Each row below holds a small network's activations on one input, seen along a few directions.
Each table varies a few parts of the input and shows all the possible inputs, shuffled.
A made-up example of a description, with smaller parts first: ring(8) and (point or line(11) or (values(3) and line(6))).
Shared parts are said once, and a part with two or three values counts as separate values.
(in the rows, 128 means zero)

Other details of the inputs vary at random and push rows far along two fixed directions, the same in every table; ignore that.

Table:
x1: [110  87 127 137 130 124 113 156  88 103 109 160 113]
x2: [130 110 118 123  94  76 135 156  87 134 123 136 104]
x3: [101 147 117 103  65  32 121 147 113 196 133  44  88]
x4: [113 110 115 171 144 120 126 109 114 108  97 161  99]
x5: [128  95 121 142 143 150 104 139 106 129 131 154  98]
x6: [111 119  92 106 141 121 140 117 107 116 113 178  91]
x7: [168 142 168 120 121 142 143 156 153  91 161  36 170]
x8: [138 149 132 120 158 157 168 124 191  84 183  34 164]
x9: [117 122 100 101 135  59 116 136 109 148 148  39 113]
x10: [182 173 188 114 148 157 123 104 189 155 195  84 221]
x11: [149 117 105 149 133 202 130 142 148 111 127 218 116]
x12: [126 149 154 118 113 189 134 136 196 114 160  26 165]
x13: [ 77 142 142 102 106  47  96 111  79 232 100 160 133]
x14: [140 111 131 140 148 200 134 125 145 101 123 218  99]
x15: [188 149 158 126 133 180 138 137 176 112 184  41 157]
x16: [111 125  68 110 117  89 128 134  92 138 121 168  94]
x17: [115 132  87 118 145 130 125 137  93 114 109 164 113]
x18: [116 104 137 114 109  41 132 148  78 142 111 122  77]
x19: [142 143 140 155 162 185 112  79 148 122  95 245 203]
x20: [125 120 156 123 136 119 120 116  96 145 116 217 187]
x21: [143 126 121 154 141 189 136 100 158  81  95 200 123]
x22: [118 149 164 128 116 181 161 127 200 111 165  29 154]
x23: [136 113 111 172 158 219 112 114 155  68  92 196 145]
x24: [106 132 121 121 102 159 123 140 109 143  97 138 111]
x25: [ 99  92 138 138 120  43 136 155  66 137 119 109  84]
x26: [132 126 108 139 114  51 100 119  71 153  92 110  86]
x27: [152 148 114 131  94  40 121 118 128 152 138  50 110]
x28: [118  99 131 147 139  97 128 136 101 148 138 122  77]
x29: [120 148 114 115 174 187 129 103 145 121 117 243 206]
x30: [131 159 159 101  99 155 156 121 196 130 151  39 139]
Description of these inputs: values(5) and (point or ring(5)).
- Which other rows agree with x25 in the values(5) part? List them by row number. => x1, x2, x7, x18, x20
- Which other rows agree with x16 in the values(5) part? List them by row number. => x6, x8, x9, x17, x29

Table:
x31: [131 124 128 131 126 139 136 133 131 121 132 133 119]
x32: [123 131 129 126 120 144 126 124 139 134 123 135 126]
x33: [126 135 107 128 132 131 134 120 137 112 122 129 126]
x34: [140 147 154 109 121  69 132 126 150 149 169   9 149]
x35: [126 123 126 128 130 141 127 134 127 118 126 126 125]
x36: [125 121 124 129 127 140 130 139 128 117 128 127 125]
x37: [133 133 126 119 132 134 128 126 131 134 132 142 140]
x38: [143 128 129 135 131 132 123 125 132 122 128 138 133]
x39: [122 134 131 131 125 137 129 127 129 132 125 136 139]
x40: [135 124 127 136 137 133 125 123 131 124 130 134 130]
x41: [127 136 125 130 125 139 126 126 132 136 129 137 134]
x42: [130 123 133 137 136 131 128 124 128 120 125 133 135]
x43: [129 132 133 120 131 133 131 128 128 129 128 141 145]
x44: [ 96 110 106 121 123  36 103 129  58 178 107 152  75]
x45: [132 128 130 131 132 141 132 132 131 121 127 132 119]
x46: [130 126 127 129 129 142 129 128 126 121 128 129 122]
x47: [138 126 135 136 131 129 126 126 128 118 124 137 138]
x48: [118 130 135 126 119 140 129 125 135 130 119 132 130]
x49: [127 121 127 130 124 139 135 136 130 117 131 131 123]
- Describe the family of inputs behind these rows. => point or ring(6) or (values(2) and line(6))
- Change only the values(2) part in x34. List by row number the other rows that result. => x44
- A walk changes only the ring(6) part. It starts at x46 and steps to x35. List the rest of the walk in order. => x36, x49, x31, x45

Table:
x50: [108 111 124 129 131  91 118 132  86 148 118 156 108]
x51: [103 114 123 125 119  91 124 134  90 148 106 153  94]
x52: [112 102  95 146 140 126 126 133  92 106 100 195  87]
x53: [122 129 117 124 124 131 129 135 121 129 125 138 131]
x54: [127 133 130 127 141 164 135 123 148 115 138 141 153]
x55: [140 145 136 114 113 109 133 132 151 140 156  43 124]
x56: [155 132 126 132 141 151 144 133 161  86 152  85 136]
x57: [116 126 121 130 124  85 109 121 105 153 113 129 114]
x58: [128 124 138 119 128  85 121 129 110 147 138  96 122]
x59: [127 119 132 142 121 160 127 128 136 116 119 139 120]
x60: [133 131 124 135 139 153 126 125 139 122 129 147 142]
x61: [125 116 130 140 136 198 134 131 143  95 111 191 138]
x62: [115 116 124 144 126 165 130 127 119 116 104 179 107]
x63: [131 139 134 108 118 101 132 132 141 142 146  67 127]
x64: [141 137 126 130 135 163 133 120 150 119 132 158 154]
x65: [111 124 120 130 143 153 128 118 118 124 111 183 132]
x66: [118 126 117 147 149 196 127 115 134 104  98 221 140]
x67: [143 126 129 141 144 188 132 122 138 103 118 203 148]
x68: [104 124 111 122 117  88 121 134  92 150 112 143 108]
x69: [146 129 124 126 129  92 133 130 136 114 146  58 114]
x70: [111 123 116 135 140 200 138 125 136 101 102 214 130]
x71: [112 112 128 127 127  83 113 127  92 149 117 138 111]
x72: [134 123 134 129 131 169 139 139 146 109 135 141 139]
x73: [126 133 130 112 128  88 122 124 120 150 140  90 127]
x74: [115 118 125 126 114  86 117 134  96 144 112 126 113]
x75: [147 139 142 120 124 134 137 137 146 118 149  79 150]
x76: [123 118 130 124 130  90 122 134 102 147 135 120 119]
x77: [153 150 139 122 132 154 134 114 170 120 146 107 166]
x78: [106 112 121 126 120  96 124 140  92 146 113 154  97]
x79: [129 131 126 122 130 159 138 135 149 117 137 129 138]
x80: [116 126 117 130 125 149 124 127 124 120 109 164 133]
x81: [142 138 142 117 114  96 134 140 138 137 155  50 143]
x82: [133 141 128 110 118  98 130 134 129 141 143  75 133]
x83: [128 118 127 152 148 193 127 125 133  99 110 210 143]
x84: [ 97 119 109 131 116 105 120 126  92 150  99 161  82]
x85: [115 131 125 115 118  99 130 134 124 145 135 102 118]
x86: [152 141 149 122 127  95 126 130 141 139 157  51 142]
x87: [130 125 130 139 133 146 128 123 126 123 119 179 137]
x88: [127 125 129 138 134 145 127 117 121 124 109 189 134]
x89: [107 131 117 119 116  89 124 128 101 149 112 126 114]
x90: [149 139 145 125 127 160 139 132 159 106 144  93 159]
x91: [107 116 108 129 115 102 119 135  95 151 113 145  86]
x92: [152 145 138 135 146 199 135 117 179  97 140 127 171]
x93: [146 135 148 123 130 170 142 133 168 105 147  98 152]
x94: [136 126 134 138 130 144 123 118 134 122 118 163 142]
x95: [127 122 116 133 130  92 134 127 118 118 126  98 103]
x96: [141 125 134 142 141 162 127 129 138 113 130 150 145]
x97: [145 137 149 113 129  97 132 132 138 139 163  53 144]
x98: [108 118 109 140 127 165 127 129 118 121 106 191 105]
x99: [115 112 124 140 127  93 107 125  91 146 103 160 107]
x100: [159 138 145 138 143 204 138 117 175  92 137 156 173]
x101: [115 128 120 129 127  89 116 125 106 153 121 130 115]
x102: [133 139 132 118 112 107 128 128 141 142 143  61 116]
x103: [158 133 129 133 139 153 147 133 172  86 160  72 145]
x104: [109 120 116 129 112 104 116 127 108 149 111 130  93]
x105: [134 143 131 111 116  98 129 130 135 140 142  67 137]
x106: [146 135 145 121 131 166 144 137 163 106 151  99 150]
x107: [144 141 137 120 144 169 139 124 163 111 153 109 163]
x108: [143 133 144 128 128  99 120 126 130 139 140  81 133]
x109: [129 137 141 120 115  98 133 132 128 137 135  78 136]
x110: [118 104 101 146 137 125 123 128 103 103 101 174  95]
x111: [113 118 126 138 130  91 114 123  91 148 105 157 107]
x112: [141 144 135 118 127  92 124 126 136 147 149  65 136]
x113: [113 130 117 125 124  89 119 115 100 156 107 163 114]
x114: [111 124 121 117 116  92 121 131 114 149 121 115 109]
x115: [103 111 123 129 132  90 118 126  81 149 107 167 104]
x116: [110 117 120 127 117  86 121 138  87 146 112 143 107]
x117: [127 131 122 132 130 143 121 114 132 128 113 174 139]
x118: [145 132 143 134 124 168 136 129 160 109 141  98 135]
x119: [135 122 131 140 127 176 136 135 146 108 132 137 127]
x120: [130 139 132 106 118  96 133 136 136 144 149  68 124]
x121: [136 142 131 128 132 149 133 118 152 125 136 139 155]
x122: [114 117 124 133 113 101 123 136 103 145 120 125  93]
x123: [134 126 131 127 123  89 122 128 110 150 131 129 123]
x124: [157 139 147 135 132 212 147 131 186  87 152 102 156]
x125: [104 115 115 125 130  95 112 122  92 150 109 161 110]
x126: [129 133 131 115 130  98 128 129 129 146 150  85 136]
x127: [159 155 142 119 132 155 140 118 178 119 158  90 172]
- Changing only one part turns x84 into x102. The same change can be made to x62. Which row results? => x118
- Changing only one part turns x122 into x124. The same change can be made to x78. Which row results? => x106
- Describe the family of inputs behind these rows. => ring(6) and (point or (values(2) and line(6)))
- A walk changes only the line(6) part. It starts at x98 and steps to x85. List the rest of the walk in order. => x68, x54, x101, x121
- A walk changes only the ring(6) part. It starts at x76 and steps to x50. List the rest of the walk in order. => x115, x71, x58, x97
- Which other rows agree with x71 in the ring(6) part? List them by row number. => x57, x59, x61, x74, x80, x94, x99, x104, x110, x114, x117, x125
- A walk changes only the ring(6) part. It starts at x67 and steps to x123. List the rest of the walk in order. => x87, x88, x94, x100
